These are the activations of a small neural network, seen along a few directions. Each row is one input.
Each table varies a few parts of the input and shows all the possible inputs, shuffled.
A made-up example of a description, with smaller parts first: one of 6 places along a line, together with either a single point or one of 11 places around a ring or (one of 3 separate values, together with one of 8 places around a ring).
Shared parts are said once, and a part with two or three values counts as separate values.
(in the rows, 128 means zero)

Rows:
row 1: 133 194 152 110 140 87 146 124 114 135 44
row 2: 130 92 87 91 128 153 150 50 135 123 179
row 3: 142 64 206 199 113 176 65 219 87 175 150
row 4: 141 121 160 120 145 83 148 67 127 127 108
row 5: 111 190 74 101 144 122 144 152 125 127 76
row 6: 97 129 58 107 135 151 134 126 130 111 176
row 7: 150 68 210 207 98 185 68 218 128 173 157
row 8: 162 110 174 132 125 94 140 89 149 108 124
row 9: 139 78 192 192 115 175 66 196 97 183 145
row 10: 116 181 83 108 131 106 138 159 125 128 87
row 11: 136 75 96 111 125 143 141 62 135 112 191
row 12: 108 153 50 88 132 159 144 102 143 127 166
row 13: 126 77 102 121 117 151 141 69 159 106 197
row 14: 142 107 168 130 147 81 139 87 103 114 115
row 15: 104 130 73 114 125 168 135 131 158 101 185
row 16: 117 180 93 114 128 124 129 165 148 110 88
row 17: 125 176 156 130 136 66 136 144 105 125 56
row 18: 128 180 169 128 119 82 138 147 137 121 61
Changing only one part turns row 10 into row 16. The same change can be made to row 11. Which row results? -> row 13
What do these inputs look like to the network? -> one of 3 separate values, together with either a single point or one of 5 places around a ring
Which other rows does row 18 become when the choice among 3 separate values takes its other values? List them by row number. -> row 1, row 17
Which other rows does row 5 become when the place on the ring of 5 takes its other values? List them by row number. -> row 1, row 2, row 4, row 12
Which other rows does row 7 become when the choice among 3 separate values takes its other values? List them by row number. -> row 3, row 9

Rows:
row 19: 125 203 73 57 133 105 173 78 139 109 69
row 20: 118 192 106 76 172 43 176 54 128 106 51
row 21: 124 131 163 175 99 166 74 240 139 149 132
row 22: 154 110 148 113 105 126 141 66 158 92 155
row 23: 121 103 93 121 110 157 125 111 168 85 190
row 24: 118 92 111 146 146 149 112 149 80 165 187
row 25: 134 102 103 129 131 129 138 110 131 68 204
row 26: 153 128 204 172 97 145 90 196 123 154 82
row 27: 119 89 132 132 126 185 103 122 143 193 143
row 28: 127 82 129 147 139 133 119 126 68 167 155
row 29: 96 204 24 68 138 135 163 122 154 100 112
row 30: 101 197 35 74 156 104 174 123 107 83 122
row 31: 146 117 238 194 132 82 96 176 114 154 61
row 32: 145 78 173 156 166 93 120 82 104 192 111
row 33: 135 122 184 166 98 175 83 213 163 163 90
row 34: 131 101 131 113 104 157 132 82 190 95 162
row 35: 139 95 151 136 128 157 109 103 105 186 134
row 36: 109 190 53 72 144 85 187 98 101 88 94
row 37: 129 127 172 184 115 139 92 236 95 130 140
row 38: 112 98 98 142 134 191 99 144 129 182 180
row 39: 143 96 126 124 117 103 150 88 122 72 176
row 40: 137 117 187 181 105 115 96 219 84 134 105
row 41: 106 204 63 56 127 127 169 94 180 117 89
row 42: 150 91 174 138 150 74 148 39 147 87 126
Changing only one part turns row 39 into row 40. The same change can be made to row 25. Which row results? -> row 37
What do these inputs look like to the network? -> one of 4 places along a line, together with either a single point or one of 5 places around a ring
Which other rows does row 27 become when the place on the line of 4 takes its other values? List them by row number. -> row 33, row 34, row 41
List by row number the other rows that have the place on the line of 4 in common with row 30. -> row 19, row 20, row 29, row 36, row 41
A walk changes only the place on the ring of 5. It starts at row 38 and steps to row 27. List the rest of the walk in order. -> row 35, row 28, row 24

Rows:
row 43: 117 78 72 98 120 166 146 70 170 86 231
row 44: 131 125 179 178 111 148 81 246 92 189 93
row 45: 115 144 46 58 136 117 180 52 159 52 170
row 46: 127 196 151 105 169 32 167 97 106 116 22
row 47: 108 240 101 92 135 90 157 148 129 111 28
row 48: 125 51 93 110 145 137 147 27 142 125 221
row 49: 102 91 29 91 125 193 143 90 141 121 235
row 50: 138 38 136 173 97 197 99 133 145 124 236
row 51: 161 100 244 194 115 109 86 189 113 173 83
row 52: 149 17 156 159 108 188 106 97 126 132 224
row 53: 112 220 87 87 137 88 159 157 119 135 34
row 54: 109 227 30 61 152 97 185 100 122 96 86
row 55: 146 54 190 203 105 172 69 194 133 143 179
row 56: 122 110 64 65 163 93 177 7 142 99 164
row 57: 131 188 93 65 148 67 199 48 135 75 74
row 58: 121 172 88 71 166 52 182 36 127 94 77
row 59: 133 77 153 190 117 197 73 220 98 177 177
row 60: 153 98 247 204 136 90 79 179 89 182 80
row 61: 146 173 226 152 120 66 114 170 103 149 17
row 62: 118 194 67 62 139 78 184 79 163 70 86
row 63: 138 203 150 105 133 57 163 100 128 112 24
row 64: 133 159 226 157 150 46 118 167 88 158 16
row 65: 103 162 17 54 135 155 163 63 164 89 168
row 66: 147 122 223 199 103 119 79 219 117 150 90
row 67: 131 69 96 106 114 155 153 28 139 97 221
row 68: 108 159 5 53 142 145 171 70 142 102 177
row 69: 155 25 213 200 141 139 70 154 111 178 164
row 70: 129 192 206 160 121 69 118 204 113 125 28
row 71: 103 99 40 98 116 207 135 86 166 115 232
row 72: 121 43 93 155 105 227 98 154 120 161 242
row 73: 128 130 67 60 131 111 183 9 139 69 162
row 74: 125 208 163 153 124 100 109 227 96 176 35
row 75: 127 213 128 101 138 61 164 137 149 99 36
row 76: 130 139 192 190 106 156 65 238 116 175 92
row 77: 130 81 160 183 107 210 61 212 119 161 173
row 78: 140 4 156 166 138 166 103 91 117 146 226
row 79: 160 32 216 192 111 163 75 159 118 160 163
row 80: 103 222 41 61 144 111 175 94 152 85 87
row 81: 118 209 174 152 116 105 104 218 117 160 31
row 82: 125 55 101 157 102 240 82 150 153 154 239
What do these inputs look like to the network? -> one of 5 places along a line, together with one of 8 places around a ring
Changing only the place on the line of 5 turns row 73 into row 65. The same change can be made to row 52. Which row results? -> row 82
